A small network was shown many inputs. Here are its activations along a few directions, one row for each input.
Each table varies a few parts of the input and shows all the possible inputs, shuffled.
A made-up example of a description, with smaller parts first: one of 3 separate values, together with either a single point or one of 9 places along a line or (one of 6 places along a line, together with one of 8 places around a ring).
Shared parts are said once, and a part with two or three values counts as separate values.
(in the rows, 128 means zero)

Other details of the inputs shift rows strongly along two fixed directions, in all tables alike. That doesn't count.

A family of inputs:
r1: [118 114 135 131 123 123 177 130 194 117 127]
r2: [132 130 127 129 118 165 116 135 138 133 143]
r3: [105 121 134 124  79 182 202 116 129  98 133]
r4: [ 95 134 119 129  61 159 152 117 114 150 159]
r5: [ 96 109 110 122  82 176 206 115 117  98 141]
r6: [127 114 141 132 126 147 137 104 130 132 105]
r7: [150 123 126 107 169 137 147 152 160 124 108]
r8: [116 141 145 135 123 111  66 119  68 157 137]
r9: [101 128 115 123  96 123 145 129 128 134 144]
r10: [116 116 130 124 128 117 175 132 186 110 121]
r11: [143  96  97 130 189  99 119 147 198  93 127]
r12: [159 116 128 105 156 127 143 141 160 120 117]
r13: [130 153 150 142 100 121  57 125  91 156 105]
r14: [133 187 152 152  85 140  93 118  56 159 137]
r15: [153  96 100 103 161 125 163 136 158 112 123]
r16: [158 108 124 124 189  56  69 174 150 130 128]
r17: [113 123 132 120 136 123 176 129 177  93 116]
r18: [129 121 112 119  93 213 170 101 149 111 147]
r19: [144 105 125 110 103 197 183 112 135 125 142]
r20: [134 147 130 146 152  82  98 131 100 137 128]
r21: [136 158 124 108 126 126  67 161  75 163 137]
r22: [155 148 154 150 188  53  91 143 144 125 107]
r23: [122 106 107 133 122 137 135 105 122 124 103]
r24: [122 131 152 129 101 173 138  91  94 143 130]
r25: [135 159 163 137 124 117  89 115  88 146 132]
r26: [116 102 116 130 131 138 139 104 119 129 113]
r27: [123 155 144 137 124 104  73 120  64 153 143]
r28: [120 152 118 129  83 160  62 138  71 161 166]
r29: [113 137 127 127 173  37  84 167 155 109 120]
r30: [146 110 105 151 201  72 168 132 170  99 100]
Description of these inputs: one of 2 separate values, together with either one of 4 places along a line or one of 5 places along a line or one of 6 places along a line.
Changing only the choice among 2 separate values turns r17 into r29. The same change can be made to r6. Which row results?
> r26
Start at r5 and move only the place on the line of 4, one step at a time. The first step leads to r29. Which rows follow, in order?
> r9, r4
Change only the place on the line of 6 in r22. List by row number the other rows that result.
> r6, r13, r14, r24, r25
Change only the choice among 2 separate values in r5. List by row number the other rows that result.
> r3

A family of inputs:
r31: [135 156 156 132 161  62  86 155 134 130 120]
r32: [129 106 115 118 143 137 143 150 157 125 135]
r33: [124 112 142 121 138 117 159 119 142 127 118]
r34: [108 157 145 129  98 106  61 165  97 157 151]
r35: [104 126 132 122  88 164 138 101  85 132 136]
r36: [126 127 116 121 106 170 142 112  80 128 140]
r37: [117 157 149 147 100 109  63 122  90 158 143]
r38: [128 133 129 127 100 186 131 112  94 124 137]
r39: [126 141 121 117 105 179 137 109  89 124 140]
r40: [138 152 129 138 135 118  96 126 110 142 141]
r41: [145 108 125 135 187  74 101 132 158 131 117]
r42: [132  93 101 116 122 177 196  97 141 123 109]
r43: [111 125 122 117 130 122 143 137 164 116 130]
r44: [135 116 100 119 124 182 201 103 144 112 114]
r45: [121 106 103 106 116 186 192 114 161 115 137]
r46: [139 134 157 140 167  75 108 153 160 118 112]
r47: [139  93 119 122 162 137 148 116 159 102 112]
r48: [135 130 135 147 165  76 104 153 162 116  96]
r49: [142 105 105 135 162 123 168 115 150 118 128]
r50: [121 160 131 134 114 115 105 134 105 137 119]
r51: [129 133 135 134 181  70 102 148 150 100 112]
r52: [131 134 110 126  98 166 148 115  87 144 127]
r53: [116 100 103 110 120 188 192 119 159 118 138]
r54: [135 137 130 117  98 167 153 114  85 145 142]
r55: [134  96 108 130 122 181 191  85 153 119 131]
r56: [125 122 129 152 136 126 151 117 153 115 127]
r57: [104 174 145 132  62 144  69 125  21 158 156]
r58: [124 145 160 128 108 118 100 127 109 146 129]
r59: [135  98 106 121 117 184 191  98 150 118 108]
r60: [126 130 148 137 158  72  66 145 133 120 114]
r61: [151 102 137 119 191  83 130 139 168 123 106]
r62: [131 137 128 142 161  57  93 156 128 131 105]
r63: [132 137 126 142  98 177 137 106 104 141 146]
r64: [131 121 133 138 159  76 103 142 160 123  95]
r65: [118 166 139 125  90 102  60 154 106 144 150]
r66: [131 125 126 148 171  61 115 138 146 122 124]
r67: [138 107 106 130 119 188 196 106 150 112 110]
r68: [128 138 115 112  81 171 129 127 114 136 155]
r69: [120 109 120 128 136 115 154 119 144 125 102]
r70: [135 106 111 118 136 131 144 149 157 118 138]
r71: [146 128 131 117 153 132 156 126 146 119 123]
r72: [135  90 115 117 168 130 152 116 151 106 112]
r73: [132 188 166 130  61 163  51 132  36 179 156]
r74: [134 131 142 116  92 179 140 106 102 147 136]
r75: [131 132 117 112  78 170 131 131 111 135 158]
r76: [125 118 118 120 118 118 147 143 163 107 137]
r77: [105 176 144 126  40 143  58 150  52 167 171]
r78: [114 127 132 128 163  75  96 167 169 123 124]
r79: [125 130 141 144 159  59  77 135 133 141 124]
r80: [135 141 151 135 165  52  93 158 127 133 120]
r81: [125 124 118 141 151 115 166 114 162 108 126]
r82: [122 118 132 137 140 132 144 124 145  98 118]
Changing only one part turns r51 into r39. The same change can be made to r80. Which row results?
> r54
What is each input in this table made of?
> one of 2 separate values, together with either one of 6 places around a ring or (one of 4 separate values, together with one of 5 places around a ring)
Change only the place on the ring of 5 in r61. List by row number the other rows that result.
> r54, r71, r73, r74
Change only the place on the ring of 5 in r67. List by row number the other rows that result.
> r42, r44, r52, r59
Change only the choice among 2 separate values in r61. List by row number the other rows that result.
> r33
Change only the place on the ring of 6 in r70. List by row number the other rows that result.
> r32, r45, r53, r68, r75

A family of inputs:
r83: [137  83 120 145 179 137 215 111 213  75  77]
r84: [147 110 122 135 181  65 150 157 210 106 116]
r85: [157 131 142 127 160  90  56 154 157 139 128]
r86: [125 120 105 126 121 150 169  99  89 121 129]
r87: [149 125 109 117 175  81  66 164 134 129 117]
r88: [122 161 140 147 118  93  35 126  58 150 143]
r89: [111 151 120 131  80 146 120 131 100 157 156]
r90: [121 117 135 113 121 118 151 140 170 116 122]
r91: [151  94 114 122 192 128 236 120 185  81  83]
r92: [123 105 130 138  79 201 205  78 134 122 111]
r93: [127  98 108 124 163 129 212 130 226  74 109]
r94: [121 138 126 127  68 183 188 110 119 136 166]
r95: [163 110 119 115 210  95 131 161 199 100  95]
r96: [118 148 161 122 150  69  67 179 143 118 125]
r97: [111 146 145 145 101 129  75 110  83 162 127]
r98: [122 154 151 122 149  70  71 177 149 122 119]
r99: [132 114 101 121 119 162 115 122 126 125 143]
r100: [108 148 131 130 111  96  74 147 124 151 139]
r101: [106 137 115 129  71 181 173 112 103 147 170]
r102: [162 123 148 123 165  91  70 165 139 141 129]
r103: [131 144 135 128 136  98 100 134  82 160 115]
r104: [117 156 121 128  70 188 170 121 111 128 152]
r105: [151 143 151 134 166  66  89 138 116 141 113]
r106: [135 133 121 121 108 148  75 144  72 148 155]
r107: [133 138 121 111 115 147  87 136  99 163 133]
r108: [118 149 124 129  81 189 188 118 118 122 163]
r109: [122 127 104 119  89 176 178  99  63 132 129]
r110: [102 126 113 114  98 132 128 139 119 119 138]
r111: [128  82  85 132 173 113 219 133 201  78 136]
r112: [134  81 109 153 198  69 139 134 190  88  82]
r113: [118 172 124 140  99  86  42 164  76 154 158]
r114: [117 135 145 152 121 105  72 127 106 155 110]
r115: [109 125 135 123 148  59  69 174 133 115 131]
r116: [136 153 133 122  94 184  96 126 105 141 147]
r117: [150 117 133 123 148 117 172 120 132 125 102]
r118: [136  92 124 143 210  72 140 118 189 107 101]
r119: [147 168 157 125 119 127  32 167  73 158 147]
r120: [128 104 112 110  96 209 168 108 107 145 149]
r121: [143  97 119 132 214  66 153 129 172 114  96]
r122: [132 170 156 135 120 135  93 117  77 141 135]
r123: [ 90 100 119 106  76 193 203 106 134 119 143]
r124: [136 151 155 131 107 136 109 104  85 150 139]
r125: [122 123 125 131 104 206 209  73 124 106 129]
r126: [129 134 124 123 108 155  79 127 111 157 147]
r127: [101 144 111 126  72 143 108 128  96 135 153]
r128: [109  97 101 136  93 196 199  72 117 106 124]
r129: [124 165 154 138 125  93  41 126  61 172 140]
r130: [122 107 131 133  86 200 206  70 134 120 119]
r131: [104 144 139 120 112  96  76 156 119 150 134]
r132: [144 138 157 145 164  71  76 127 133 135 118]
r133: [119 158 152 143  93 163 110 106  90 137 124]
r134: [117 127 111 127  93 181 165  82  74 126 146]
r135: [133 142 131 125 121 166 174 103 100 121 123]
r136: [156 111 121 108 146 139 143 133 160 127 115]
r137: [129  96 144 117 177  64 140 162 207  96 110]
r138: [137 106 127 128 175  66 142 151 219 101 109]
Changing only one part turns r129 into r124. The same change can be made to r131. Which row results?
> r90
What is each input in this table made of?
> one of 4 places along a line, together with either one of 3 separate values or one of 5 places along a line or one of 6 places along a line
Change only the place on the line of 4 in r132. List by row number the other rows that result.
> r88, r118, r125
Change only the choice among 3 separate values in r136. List by row number the other rows that result.
> r85, r102

A family of inputs:
r139: [133 111 123 137 143 102 126 142 169 126 129]
r140: [140 107 126 116 173  98 126 129 142 128 114]
r141: [120 153 148 120  65 180 115 135  87 156 150]
r142: [110 121 120 122  92 167 148 108 139 115 143]
r143: [127 148 153 122 133 106  76 162 130 132 131]
r144: [142 137 132 131 179  65  86 146 144 131  96]
r145: [117 149 132 115 101 125  67 145  92 138 151]
r146: [115 141 131 136  76 174 160 101  75 130 140]
r147: [112 126 107 115 117 158 158 121 149 110 131]
r148: [126 135 122 121  90 144 107 141  94 152 154]
r149: [123 124 120 128  86 186 146 101  74 133 137]
r150: [124 161 138 125 124 114  81 127  89 163 126]
r151: [134 135 145 152 147  86  72 133 119 134 115]
r152: [131  98 127 138 171 115 158 108 170 113 115]
r153: [119 154 149 129  92 136  80 108  77 169 139]
r154: [119 173 122 130  89 129  70 142  86 159 156]
r155: [130 155 146 145  91 122  64 120  74 156 127]
r156: [134 134 143 135 130 103  89 120 120 141 114]
r157: [133 110 117 113 114 159 159 104 111 127 120]
r158: [114 136 106 122  73 189 169 115 112 143 147]
r159: [149 125 140 122 172 105 126 129 151 129 114]
r160: [138 128 116 122 119 156 160 126 148 117 147]
r161: [133  73 108 117 167 123 186 143 196 100 112]
r162: [125 112 116 128 121 166 155 105 102 125 134]
r163: [139  94 120 122 171 104 199 117 183  92  98]
r164: [136 136 134 140 199  59  82 150 148 132 108]
r165: [129 126 109 120 114 136 123 135 122 130 152]
r166: [145 162 154 145 133 106  57 144  88 144 128]
r167: [119 171 134 130  82 116  77 145  82 152 166]
r168: [143 168 156 126 103 130  67 128  75 158 130]
r169: [129 134 124 119  74 195 169 118 114 138 153]
r170: [135  94 122 119 182 101 200 116 185 100 105]
r171: [122 133 124 129  74 176 177  97  89 126 130]
r172: [114 120 125 113 113 142 123 140 122 125 136]
r173: [115 108 125 120 109 152 191 130 154 115 129]
r174: [120 124 113 137 135 156 164 108 123 122 121]
r175: [126 113 109 135 136 159 183 106 137 110 110]
r176: [108 128 131 127  61 185 143 115 108 148 145]
r177: [144 148 147 144 160  99  76 142 113 135 127]
r178: [129 140 129 138 127  94  77 143 137 138 145]
r179: [115 109 114 115 128 140 187 123 170  89 132]
r180: [151 135 149 138 196  70  82 149 149 128 117]
r181: [162 134 142 142 183  65  79 155 148 121 100]
r182: [125 109 126 145 144 134 149 105 142 118 121]
r183: [135 131 138 130 160  91  75 140 106 142 130]
r184: [146  88 106 125 157 130 173 117 152 102 103]
r185: [118 125 118 122  84 163 181 122 127 129 149]
r186: [122  82 118 127 175 103 168 136 218  88 105]
r187: [135 132 147 140 190  47  93 150 144 124 119]
r188: [107 124 114 117 113 158 156 128 144 119 125]
r189: [124 143 141 144 140  97 107 133 104 130 132]
r190: [128 128 111 131 109 164 163 105 113 126 112]
r191: [138 139 141 123 166  81  80 163 161 112 127]
r192: [115 118 114 121 113 158 167 132 148 128 124]
r193: [115  99 121 117 146 123 189 136 185  90 118]
Changing only one part turns r181 into r155. The same change can be made to r191. Which row results?
> r142
Changing only one part turns r164 into r152. The same change can be made to r144. Which row results?
> r156
What is each input in this table made of?
> one of 5 separate values, together with either one of 5 places around a ring or one of 6 places around a ring
Change only the choice among 5 separate values in r169. List by row number the other rows that result.
> r139, r148, r158, r185
Which other rows agree with r162 in the choice among 5 separate values? List them by row number.
> r140, r145, r148, r149, r157, r161, r165, r172, r183, r184
Start at r192 and move only the place on the ring of 5, one step at a time. The first step leads to r188. Which rows follow, in order?
> r147, r154, r158
